Each row below holds a small network's activations on one record, seen along a few directions.
After each row come some of the record's fields: K, G, Y, U, T.
Not every record has every field; a missing one is left out.
The largest differences between rows may come from other fields.
(in the rows, 500 means zero)
Strong random noise was added to every row along 8 fixed directions; ignore it. To show where, here is one row again and again, with new noise each time:
[505 521 535 552 434 443 368 572 461 337 471 641 492 578 596 504 509 475
 405 537]
[435 581 513 512 457 367 365 578 431 431 386 577 558 481 500 502 533 533
 500 503]
[504 603 547 472 546 406 658 612 423 736 500 507 538 708 203 331 630 410
 494 468]
[504 586 524 511 486 593 588 507 547 514 521 439 480 342 406 566 576 388
 510 611]
[470 539 358 489 415 367 662 522 337 442 529 384 671 784 485 565 301 288
 611 457]
[603 396 504 569 528 468 462 416 687 474 477 667 492 606 643 414 637 452
 315 663]
[436 575 551 564 488 497 249 476 618 377 402 568 368 288 571 538 641 556
 446 520]
[595 493 587 432 494 525 440 553 424 444 515 572 444 462 562 579 450 514
 423 557]
[650 515 442 388 471 415 554 345 575 345 430 408 476 552 487 626 391 443
 598 676]
[597 583 534 434 489 514 679 521 491 535 508 451 515 511 306 522 528 390
 536 659]

[420 548 438 494 587 516 483 286 674 566 481 361 467 385 525 524 574 421
 540 496]
{G: g2, Y: y4, U: u2, T: t2}
[372 657 612 685 412 547 474 676 408 410 553 598 464 656 384 365 605 448
 449 419]
{K: k1, G: g2, Y: y4, U: u1, T: t2}
[468 436 460 505 587 412 490 556 529 737 483 555 509 615 391 300 621 563
 460 345]
{K: k1, G: g1, Y: y2, U: u2, T: t2}
[685 545 561 433 369 590 596 638 427 293 521 529 457 446 350 601 413 497
 542 693]
{K: k1, G: g2, Y: y2, U: u2, T: t1}
[578 599 572 562 470 613 680 545 638 521 526 506 427 473 255 434 723 347
 455 697]
{G: g2, Y: y2, U: u1, T: t1}
[399 527 435 590 409 473 519 622 416 388 573 594 631 605 488 459 488 421
 518 477]
{G: g1, Y: y2, U: u1, T: t2}
[519 538 495 528 499 578 482 348 642 408 477 322 293 406 460 581 482 551
 633 471]
{K: k2, G: g1, Y: y2, U: u1, T: t2}
[456 561 530 474 539 294 428 505 523 582 366 613 561 614 401 349 641 547
 465 533]
{G: g2, Y: y2, U: u2, T: t2}
[429 544 515 488 554 488 277 435 606 481 496 533 315 454 475 438 607 572
 482 362]
{G: g2, Y: y4, U: u2, T: t1}
[587 504 536 455 501 520 505 398 532 375 558 489 383 697 501 483 412 477
 504 541]
{K: k1, G: g2, Y: y4, U: u2, T: t2}
[508 531 624 618 410 499 412 642 420 360 428 692 548 499 547 457 550 648
 436 608]
{K: k2, G: g2, Y: y4, U: u1, T: t1}
[465 437 364 617 533 647 508 348 840 551 547 394 361 291 496 484 673 439
 525 482]
{K: k1, G: g1, Y: y2, U: u2, T: t1}
[617 380 493 450 476 540 389 435 466 292 576 490 332 626 729 622 268 545
 478 405]
{K: k1, G: g2, Y: y2, U: u2, T: t2}
[434 627 487 459 522 474 459 466 532 536 562 366 259 655 286 448 523 394
 566 272]
{G: g2, Y: y2, U: u2, T: t2}
[788 492 576 315 541 440 715 419 504 508 455 459 454 673 296 505 438 527
 574 733]
{G: g1, Y: y2, U: u1, T: t1}
[629 410 440 402 497 629 485 414 570 385 616 397 297 429 522 627 341 526
 574 442]
{K: k1, G: g1, Y: y2, U: u2, T: t2}
[461 564 432 502 606 531 481 211 778 582 451 210 230 427 452 541 607 376
 592 393]
{G: g1, Y: y2, U: u1, T: t2}
[475 453 500 507 524 458 424 497 503 527 420 548 550 401 571 481 514 651
 513 500]
{K: k1, G: g1, Y: y2, U: u2, T: t2}
[477 541 475 428 496 502 467 573 480 579 474 451 475 305 406 570 530 477
 536 445]
{G: g1, Y: y2, U: u2, T: t2}
[504 540 482 662 433 777 653 462 619 404 711 344 269 513 436 545 511 324
 551 440]
{K: k1, G: g1, Y: y2, U: u1, T: t1}
[428 445 474 588 490 605 385 497 518 451 554 464 415 377 658 565 460 555
 498 353]
{K: k1, G: g1, Y: y2, U: u1, T: t1}
[506 637 618 553 434 521 549 631 412 429 503 525 418 609 325 447 567 423
 475 527]
{G: g1, Y: y2, U: u1, T: t1}
[663 482 637 387 446 507 372 710 281 384 530 629 330 579 429 521 370 699
 482 403]
{K: k1, G: g1, Y: y2, U: u1, T: t1}
[500 563 572 513 499 468 541 560 404 557 514 528 464 712 435 425 531 400
 421 440]
{G: g2, Y: y2, U: u2, T: t2}
[723 266 458 410 482 452 502 527 510 409 553 707 569 667 678 499 392 479
 328 637]
{G: g1, Y: y2, U: u2, T: t2}
[483 387 522 462 519 506 495 645 298 638 510 599 701 385 645 519 405 628
 443 477]
{K: k1, G: g1, Y: y2, U: u2, T: t1}
[719 438 577 389 459 505 430 546 436 279 556 610 330 688 512 527 349 574
 450 533]
{K: k1, G: g2, Y: y2, U: u2, T: t2}
[467 518 382 681 377 514 591 514 608 313 579 528 527 743 446 409 540 338
 514 530]
{K: k1, G: g2, Y: y4, U: u2, T: t1}
[394 738 581 547 495 507 429 450 544 379 504 443 297 620 287 408 613 423
 557 424]
{G: g2, Y: y4, U: u2, T: t2}
[548 545 591 499 491 386 484 565 447 508 483 644 480 782 406 359 558 504
 419 500]
{G: g2, Y: y4, U: u1, T: t2}
[675 305 688 578 542 807 649 693 436 635 756 738 461 511 620 419 558 509
 199 583]
{K: k1, G: g2, Y: y2, U: u1, T: t2}
[455 374 303 635 448 588 633 392 596 442 608 355 572 538 686 589 376 364
 565 452]
{K: k1, G: g2, Y: y2, U: u1, T: t2}
[507 563 542 524 456 572 471 453 426 352 538 360 331 559 537 618 348 529
 599 380]
{K: k1, G: g2, Y: y4, U: u1, T: t1}
[399 559 511 496 551 517 427 495 417 610 573 428 408 629 558 497 485 331
 395 256]
{G: g2, Y: y4, U: u2, T: t2}
[481 460 515 478 532 490 520 445 438 551 486 503 653 438 686 583 428 499
 463 566]
{G: g2, Y: y4, U: u1, T: t2}
[503 458 566 461 567 448 430 501 461 623 481 543 475 498 556 483 510 596
 451 451]
{G: g2, Y: y2, U: u1, T: t1}
[655 507 574 401 483 463 384 493 553 332 486 547 259 569 434 531 489 549
 481 528]
{G: g2, Y: y2, U: u1, T: t1}
[464 548 479 532 487 302 457 611 483 609 372 583 541 647 334 339 641 552
 513 419]
{G: g1, Y: y2, U: u1, T: t1}
[489 532 308 499 446 267 449 340 567 335 359 338 447 755 469 518 400 449
 697 381]
{G: g1, Y: y2, U: u1, T: t1}
[473 527 496 541 479 441 457 502 521 500 395 529 555 441 522 492 572 520
 492 538]
{G: g1, Y: y2, U: u1, T: t1}

Which values does each new row have?
[404 625 542 604 459 553 519 463 542 416 470 444 497 461 463 491 559 445
 534 560]
{K: k1, G: g2, Y: y4, U: u2, T: t2}
[612 485 516 422 508 356 515 545 499 540 374 559 532 588 394 438 555 549
 473 567]
{G: g2, Y: y2, U: u1, T: t1}
[658 294 464 385 640 575 761 431 428 832 679 398 534 730 552 474 342 459
 449 399]
{K: k1, G: g2, Y: y4, U: u2, T: t1}
[422 629 506 443 472 437 515 485 389 432 510 445 535 654 424 505 421 372
 551 480]
{G: g2, Y: y4, U: u2, T: t2}
[474 583 623 598 401 685 422 706 435 320 582 635 407 362 466 500 566 467
 401 537]
{K: k1, G: g1, Y: y2, U: u2, T: t2}
[594 385 561 462 612 490 520 497 542 695 533 628 494 614 484 343 582 636
 393 502]
{K: k1, G: g2, Y: y4, U: u2, T: t1}
[435 511 477 521 517 375 427 455 502 524 389 475 524 509 548 492 526 545
 531 449]
{G: g1, Y: y2, U: u1, T: t1}
[337 671 438 482 501 361 401 438 551 438 420 443 508 484 336 451 567 496
 646 455]
{G: g2, Y: y2, U: u2, T: t2}
[431 584 451 419 442 389 617 549 289 455 466 468 784 550 459 566 341 456
 625 571]
{G: g2, Y: y4, U: u2, T: t2}
[568 501 567 458 559 516 407 329 632 416 503 515 339 529 576 517 528 523
 452 550]
{G: g2, Y: y4, U: u1, T: t2}
[566 405 546 574 508 418 498 504 534 540 416 654 598 610 582 384 564 665
 432 598]
{K: k2, G: g2, Y: y4, U: u1, T: t1}
[438 536 562 692 439 607 352 597 624 395 484 615 360 331 486 432 701 585
 445 487]
{K: k1, G: g1, Y: y2, U: u1, T: t1}
[626 381 470 339 586 508 554 441 504 627 559 468 464 495 528 548 417 506
 481 482]
{G: g1, Y: y2, U: u2, T: t2}
[436 630 659 495 548 608 428 549 469 525 613 511 275 486 366 447 594 497
 465 373]
{G: g2, Y: y2, U: u1, T: t2}
[522 375 456 629 525 555 479 396 618 536 529 462 397 583 670 479 508 518
 456 395]
{K: k2, G: g1, Y: y2, U: u1, T: t1}
[566 594 593 486 546 566 607 417 626 500 483 494 443 465 349 461 643 438
 476 717]
{G: g2, Y: y4, U: u2, T: t2}
[562 517 510 487 479 522 469 574 550 489 493 560 436 440 414 490 600 452
 430 548]
{G: g1, Y: y2, U: u2, T: t1}
[448 678 667 551 459 654 471 519 577 377 435 570 523 158 473 561 694 414
 388 813]
{G: g2, Y: y4, U: u2, T: t2}
[606 401 578 535 493 603 375 564 632 374 603 768 364 503 545 408 617 543
 307 600]
{G: g1, Y: y2, U: u2, T: t2}
[475 570 397 543 405 521 517 486 629 355 407 423 535 255 374 571 557 524
 655 626]
{K: k1, G: g1, Y: y2, U: u2, T: t1}
